A small network was shown many inputs. Here are its activations along a few directions, one row for each input.
In each table, some parts of the input vary, and every possible input appears once, in random order.
Descriptions start from the smaller parts, as in this example, which fits no table here: ring(5) and (point or ring(9) or (values(2) and line(6))).
Shared parts are said once, and a part with two or three values counts as separate values.
In the rows, zero is written as 128.

Other details of the inputs shift rows strongly along two fixed directions, in all tables alike. That doesn't count.

A family of inputs:
R1: [135 107 139 118 122 138 127 137 147 158 122]
R2: [155  83 125 125 137 144 120 133 125 139 121]
R3: [155  99 136 138 140 140 121 133 131 137 127]
R4: [151 112 155 158 153 126 124 117 137 159 118]
R5: [138 143 160 130 160 105 123 131 143 148 123]
R6: [128 116 156 115 131 100 117 127 145 155 138]
R7: [118 204 127 133 116 128 136 107 119  94 122]
R8: [130 108 140 137 137 118 134 116 129 164 144]
R9: [112 186 106 140  84 148 149  83  99 108 141]
R10: [ 57  75  64 118 125 123 149 202 142  64 139]
R11: [137 100 140 117 126 137 129 135 142 171 120]
R12: [ 60  69  61 136 145 120 156 203 132  54 151]
R13: [165 107 147 132 145 125 108 137 132 134 127]
R14: [ 41 107  72 155 160  70 153 194 104  18 170]
R15: [143 136 158 115 149  96 114 124 141 147 143]
R16: [127 111 155 140 140 120 131 129 154 177 115]
R17: [131 194 109 146  81 152 139  69  88  96 136]
R18: [143  93 136 130 139 140 133 134 134 164 129]
R19: [155 100 142 107 138 123 110 146 142 135 123]
R20: [145 101 136 130 134 143 130 133 140 156 129]
R21: [141 133 158 115 152  96 117 123 133 155 142]
R22: [149 104 148 143 143 118 122 111 124 157 139]
R23: [125 114 148 124 124 112 125 122 148 165 137]
R24: [158  87 128 124 134 143 115 133 133 135 121]
R25: [147  88 117 121 126 153 131 131 132 157 126]
R26: [127 171 102  99  64 165 133  98  99 109 108]
R27: [109 195 108 155  93 157 154  90 108 103 121]
R28: [ 39 101  82 167 163  97 169 193 130  60 148]
R29: [106 189 116 143  87 149 147  97 123 115 114]
R30: [137 207 122 153  95 146 132  82 101  90 116]
R31: [102 200 118 133  91 141 145  98 108 103 114]
R32: [136  84 117 102 112 149 125 140 145 162 115]
R33: [146  93 140  97 118 131 110 139 147 150 114]
R34: [155 123 159 151 156 112 116 122 135 147 119]
R35: [149 122 150 110 152 119 118 141 133 148 127]
R36: [134 114 142 110 126 129 123 137 133 152 121]
R37: [127 118 153 114 129 102 120 122 135 162 137]
R38: [123 111 145 124 126 112 129 121 139 172 137]
R39: [ 81  86  80 135 151 103 133 198 122  38 145]
R40: [136 204 114 139  87 137 129  76  89  88 137]
R41: [129 125 161 129 141 111 121 132 157 154 117]
R42: [ 73  92  83 119 151 102 142 200 120  47 143]
R43: [141 112 149 109 126 129 117 138 144 151 121]
R44: [162 102 146 131 150 124 113 138 125 140 127]
R45: [129 142 140 104 169 121  93 123 154 157 122]
R46: [153 128 151 110 147 121 114 140 141 140 127]
R47: [105 233  95 103 109 159 117  75 100 108 115]
R48: [153 177 102 120  83 165 124  90  85  95 116]
R49: [145 173 107 138  89 173 140  87  87 107 119]
R50: [154 121 154 158 146 129 122 114 142 151 118]
Description of these inputs: values(2) and (point or (line(4) and ring(6))).
Q: The inputs of R2 and R24 match in every part but the values(2) part. If R35 is changed in the same way as R2 into R24, which row does it become?
A: R46
Q: The inputs of R22 and R17 match in every part but the values(2) part. If R4 is changed in the same way as R22 into R17, which row does it become?
A: R50
Q: Change only the line(4) part in R25. List by row number the other rows that result.
A: R8, R18, R28
Q: Start at R10 and move only the ring(6) part, one step at a time. The first step leads to R12. Which rows follow, in order?
A: R24, R39, R19, R33
Q: Change only the values(2) part in R37. List by row number the other rows that result.
A: R6

A family of inputs:
R51: [ 91 206 118 108  96 108 140 127 109  66 137]
R52: [ 88 183  90 114 105 148 136 144 119  67  94]
R53: [ 47  96 118 154 167  80 144 171 161 110 147]
R54: [204 105 196  93 179  95  77 122 143 194 125]
R55: [ 97 184 110 155 123 109 151 102  85  87 149]
R56: [ 82  47  99 119 121 114 160 210 148 107 150]
R57: [ 96 217 117  94 108 114 131 108 107  81 131]
R58: [171 122 181  92 141 118  83 105 172 206 107]
R59: [189 208 155 101  72 187 107  66 127 169  72]
R60: [110 198 110 148 119 127 144  89  86 110 148]
R61: [ 71 103 154 152 165  59 151 168 155 124 162]
R62: [ 92 107 102 104 176 124 117 189 158 110 109]
R63: [ 78 213 117 133 113 117 150  88 110 115 149]
R64: [211  68 189 177 157 118 108 101 136 195 135]
R65: [145 143 102 139 118 129 116 124  89  49 136]
R66: [174  86 197 151 173  85 115 120 142 204 140]
R67: [198  76 180 170 147 154 128 117 152 195 108]
R68: [ 86  49 101 106 145 116 145 198 150 124 148]
R69: [190  99 206 152 156  98 113 105 139 213 137]
R70: [180  45 150  93 120 134 111 121 157 217 122]
R71: [134  84 117 133 161 130 123 183 136  81 116]
R72: [153 214 180 135  88 128 134  42 119 187 126]
R73: [ 73 173 117 163  89 124 155 108 131 105 134]
R74: [190  41 169  97 103 155 106 121 143 229 118]
R75: [214 101 206  99 167  94  78 121 144 199 123]
R76: [192 149 150 169 122 149 118  54  99 160 127]
R77: [121  59 112 128 190 116 120 207 147  79 123]
R78: [ 85  29  88  98 150 130 127 189 133 129 151]
R79: [114 144  81  97  61 184 139  93  82 118 126]
R80: [169 131 188  78 170 102  87 117 163 204 131]
R81: [104  27 101 116 113 107 148 192 148 118 145]
R82: [ 78 192  97 113  87 127 131 122 121  65 120]
R83: [153 193 147 142 102 177 134  61 130 188  86]
R84: [210  67 187 173 164 114 106  99 136 199 133]
R85: [141 163  89 131 119 138 116 112  81  46 136]
R86: [187 144 128  96  34 180 129  55 110 183 105]
R87: [141 147 103 135 106 163 136 141 109  59 111]
R88: [ 98  62 101  97 141 131 139 183 151 140 149]
R89: [ 66 202 118 142 118 101 161 105 110  94 148]
R90: [105  75 110 177 176 127 155 173 138  94 130]
R91: [ 73  85 121 166 163 109 156 187 159 119 122]
R92: [144 153  88 125 133 139 109 118  91  61 142]
R93: [113  53 113 178 201  89 127 170 131 107 164]
R94: [104  53 117 183 176 115 156 190 144  94 130]
R95: [ 77 197  86  99 106 135 122 121 123  78 128]
R96: [137 189 123 116 103 119 122 120  88  70 136]
R97: [117 141  85 103  47 183 143  96  80 113 123]
R98: [113 208  96 103  97 168 128 110 115  90  85]
R99: [ 87 205 113 105 106 104 136 127 107  66 136]
R100: [ 68 181 102 145 114 131 145 105 130 116 139]
R101: [215  98 163 109 163 166  88 122 152 188 102]
R102: [154 207 167 145  68 156 129  32 131 196 107]
R103: [ 83 103 128 118 143  88 119 181 164  96 134]
R104: [112 141  67  97  65 168 145 105 102 110 133]
R105: [178 160 133 157 119 191 135  75 116 160 105]
R106: [ 66  79 118 164 173 103 153 190 162 122 118]
R107: [ 89  43 107 112 133 112 151 203 150 122 145]
R108: [ 80 177  90 149 123 160 152 120 126 117 112]
R109: [187 190 151  91 127 136  91  81 104 153 128]
R110: [151  62 131 142 164  96 104 174 129  82 147]
Q: What do these inputs look like to the network?
A: line(4) and (values(3) or (values(2) and ring(6)))
Q: The inputs of R102 and R53 match in every part but the line(4) part. If R97 is changed in the same way as R102 into R53, which row does it become?
A: R79
Q: The inputs of R104 and R86 match in every part but the line(4) part. If R62 is changed in the same way as R104 into R86, which row does it become?
A: R52
Q: Change only the ring(6) part in R91. List by row number the other rows that result.
A: R61, R64, R67, R69, R73
Q: Change only the values(2) part in R108. List by row number the other rows that result.
A: R62
Q: Change only the values(2) part in R58. List by row number the other rows that result.
A: R53
